Each row below holds a small network's activations on one input, seen along a few directions.
In each table, some parts of the input vary, and every possible input appears once, in random order.
Descriptions start from the smaller parts, as in this example, which fits no table here: one of 6 places along a line, together with either a single point or one of 9 places along a line or (one of 3 separate values, together with one of 5 places around a ring).
Shared parts are said once, and a part with two or three values counts as separate values.

A family of inputs:
r1: [-21.1  26.6  25.2   2.4  66.7  10.5  33.9  12.2  27.5 -13.7  32.8 -20.8
  12.6   3.2]
r2: [-23.0   4.6   4.4 -23.9  46.3   3.0 -11.8  -3.4  50.0  19.4  44.0 -19.5
 -13.5   8.4]
r3: [ 20.4  -9.1 -16.7  10.9 -18.5 -18.5 -21.0   4.0 -16.3  -0.8 -21.0   4.9
  -1.9  -3.6]
r4: [ 12.4  -9.9 -13.5  -4.7 -39.2  10.1 -21.5 -22.8  -7.2   5.7 -10.3  11.9
 -10.9  -5.2]
r5: [-10.4  18.6   1.1  -9.0  71.8 -23.9 -22.4  14.7  38.2   1.5  18.8 -34.2
  -7.5   6.6]
r6: [ 17.2 -11.0   1.1 -31.7 -41.4   3.0  -7.1 -27.0  14.7  -1.4  -4.4  13.8
 -14.2  13.7]
r7: [ 24.0 -12.2  -4.7 -16.7 -17.9 -17.5 -12.6  -0.9  -6.2 -14.1 -23.3   4.0
  -5.4  18.6]
r8: [ 16.0  -4.5  21.8 -12.8 -22.5  22.9  34.1  -1.4 -10.2 -26.1  -6.0  21.8
  16.5  19.2]
r9: [ -8.3  -4.4 -11.2  11.0 -20.7   1.8 -20.1  -6.5  -7.0  30.2  -1.6   3.4
 -13.1 -17.9]
r10: [ -7.8 -12.3 -25.4  21.4   0.0 -20.4 -18.8  12.2 -20.7  12.8 -15.2 -12.4
  -5.7 -16.0]
r11: [ -1.5   5.6  12.9  19.4 -20.3  16.2  32.9   4.2 -33.9 -14.6 -10.4  21.2
  22.3  -6.7]
r12: [-17.8   7.9   4.9  33.7  -4.4  12.9  34.5  14.7 -28.8   1.1  -3.6   6.0
  20.7 -20.5]
- Describe the family of inputs behind these rows. => one of 3 separate values, together with one of 4 places along a line
- Changing only the place on the line of 4 turns r1 into r11. The same change can be made to r5. Which row results? => r3
- Change only the choice among 3 separate values in r9. List by row number the other rows that result. => r10, r12

A family of inputs:
r13: [ -0.3   9.1  19.0  -5.7  18.2 -15.9   7.6   4.2   6.4   2.3  18.0   3.2
  -5.4   9.7]
r14: [  6.0  -3.6  -3.7 -13.9  19.4  -2.2 -19.5   8.8  19.3  -9.5   4.4  -6.6
   3.7  13.5]
r15: [ 19.7 -16.1  -0.9  -1.0 -72.5   2.2   6.7 -21.8 -40.7   6.1 -21.9  35.7
  -9.9  11.8]
r16: [  0.9  11.9   5.7  -8.8  16.8  -6.8 -10.2 -10.0  17.0  10.5  12.9   3.0
 -10.2  10.6]
r17: [ -5.0   1.2  -7.6  13.3  16.6 -11.4 -16.1   6.5  13.0   9.8  13.7 -14.5
  -4.4  -3.7]
r18: [ 34.8 -19.8  -2.5   0.6 -70.7   4.9  -7.6  -2.3 -35.6 -22.4 -40.3  14.5
   4.1   2.4]
r19: [  5.5   4.8   7.4 -10.8  31.6 -11.0  -2.1  11.4   4.3  -9.0  -6.2  -3.5
   5.3  15.9]
r20: [-22.2   6.5  -1.0  27.7  14.4  13.1  31.1  15.6  -4.2   5.7   4.2 -12.5
  10.4 -15.6]
r21: [ -6.6  12.1   5.4  -0.5  13.3   9.7  34.2   8.1   8.3 -16.4   0.1  -6.1
  26.4 -10.3]
r22: [-15.1  -4.1 -13.2  -0.6  13.2   3.5 -20.3  -8.3  14.6  11.6  10.4 -17.6
  -6.4 -13.1]
r23: [-15.3   4.7   3.6 -14.2   9.1   4.8 -12.0 -17.1  24.2   5.1  10.7  -5.5
 -15.2   2.2]
r24: [ -5.3  -0.6  -9.9 -23.8  12.0   2.6 -16.0  -5.1  26.8  -4.0  -1.0 -14.6
   3.5   0.3]
r25: [-11.3   4.4  15.6   5.8  10.4  22.4  38.3   1.5   2.0  -4.2  20.3   6.1
   8.3  -5.0]
r26: [-0.3  2.4 -0.1 11.5 30.2 -8.9 -1.9 18.4 -8.1  6.0  8.7 -9.2 -8.4 -2.8]
r27: [ 14.5 -12.9 -17.8  20.6 -61.9  -7.0 -12.1 -10.0 -47.4   8.3 -34.1  27.6
  -1.8 -15.9]
- Changing only one part turns r27 into r15. The same change can be made to r22. Which row results? => r23
- Describe the family of inputs behind these rows. => one of 3 separate values, together with either a single point or one of 4 places along a line
- Change only the choice among 3 separate values in r25. List by row number the other rows that result. => r20, r21

A family of inputs:
r28: [  4.8  -0.7  35.2   5.7  46.3  -6.6  40.0  19.2   4.8 -10.3  10.5 -14.3
  -1.7  19.1]
r29: [  3.6  -7.1   5.7 -29.5   9.4 -39.4 -36.8  -3.9   3.7   8.6   1.4  -6.8
  -9.9  30.8]
r30: [  1.7  -1.6   8.1 -14.7 -44.8  27.3  15.2 -20.2 -25.1 -15.1 -19.4   8.2
   4.6  -7.6]
r31: [  3.2 -13.9  27.4  -7.4 -39.8   2.5  18.2 -12.7 -25.8   3.6   1.7  30.6
  -9.8  11.4]
r32: [ 18.5  -0.6  11.4   0.3 -20.4  -6.1  14.1  -2.6 -42.1  -6.7 -22.8  28.2
  -9.8  20.8]
r33: [ 31.8  -3.8   2.4  10.4 -28.8 -21.3  -0.3  15.3 -36.8  -7.4 -21.7  41.3
  23.3  12.8]
r34: [-34.3  10.8 -37.1  30.5  12.3 -30.7 -40.0  12.7  -0.2  63.6   2.3 -29.8
 -24.1 -41.0]
r35: [-11.8  -7.4 -19.3 -23.9 -14.4  13.1 -40.4 -23.3  42.5  14.2  10.4  -0.8
  -8.5  -7.1]
r36: [ 27.4  23.8   8.2  28.3  42.3 -16.3  24.4  26.0   4.8 -24.5   7.7  -4.7
   4.5  20.0]
r37: [-20.0  10.4   9.4  -1.7  12.7  48.5  14.0  -6.1  29.7  -7.3  32.1  -0.4
  24.8 -12.1]
r38: [-41.0  11.9 -23.3  70.3  46.0   1.7  17.4  24.8 -24.0  32.2  21.4 -26.5
  -3.9 -43.2]
r39: [ -4.0  -8.4   9.7 -40.7   8.8 -22.8 -25.5 -19.7  19.0  20.5  14.6   5.3
 -20.0  12.4]
r40: [ -2.1 -20.7  -6.5  -2.0 -46.4  40.3  10.2 -24.0  -8.5  -4.4  -1.2  30.3
  13.8 -16.6]
r41: [-30.8  14.2  17.4 -11.4  20.2  28.7  28.1   1.4  17.2 -24.3   7.2 -14.7
  10.3  -3.6]
r42: [ 19.5  17.6  -8.3  15.5  44.3   5.1  16.5  16.2  10.5 -44.3 -17.3 -18.3
  30.7  -8.2]
r43: [-31.5   9.8 -31.5  66.7 -26.7 -12.9  14.2   9.9 -46.8  36.4 -17.9   0.7
  -4.9 -46.9]
r44: [ 28.0  10.4 -20.7   6.6 -39.3  -5.2  -1.9   8.9 -31.0 -27.9 -42.4   8.4
  31.9  -7.4]
r45: [ -8.7  -5.5  -3.1 -36.0  -2.7  -3.1 -37.2 -23.3  26.7  -1.1  -3.3 -22.7
 -16.2  -1.6]
r46: [  7.1 -15.5  -3.4  10.3 -38.7  16.8  20.8 -21.6 -16.3  15.7  11.6  49.1
  -6.0   5.8]
r47: [  2.8  -9.2  -5.4 -26.0   3.3  -9.0 -42.5   2.2  15.5  -4.2 -23.2 -31.5
 -16.9   8.5]
r48: [ 24.6  -5.2 -17.0 -17.4   3.5 -27.6 -49.5  12.9  27.6 -12.1 -25.1 -22.0
   8.0  -6.2]
r49: [ -3.1 -24.2  -8.1  -9.7 -30.5  15.5  12.7  -0.5 -34.9 -22.4 -36.6   6.9
  13.1   7.3]
r50: [ -8.4   1.9  12.9  -1.1  33.9  16.0  29.5  13.5   8.0 -31.8 -11.4 -32.1
  15.1   1.0]
r51: [ -4.2  -0.2  -6.5 -22.0 -12.9 -12.3 -29.0 -23.8  36.1  31.8  33.4  18.7
 -15.0  11.9]
r52: [ 39.6 -10.6 -10.4 -12.7  11.1 -35.0 -45.2  20.4   4.7   5.3   4.5   0.1
 -13.6  16.9]
r53: [-17.0  11.8  32.1  -1.1  30.6  11.1  35.7   4.7  11.7   2.3  30.9  -3.9
 -12.8  20.4]
r54: [ 4.2 12.1 20.8 12.8 20.8 21.4 37.4 -6.6 29.1  9.5 52.5  0.5 -7.2  2.2]
- Changing only one part turns r52 into r33. The same change can be made to r34. Which row results? => r43
- Describe the family of inputs behind these rows. => one of 3 separate values, together with either a single point or (one of 2 separate values, together with one of 4 places along a line)
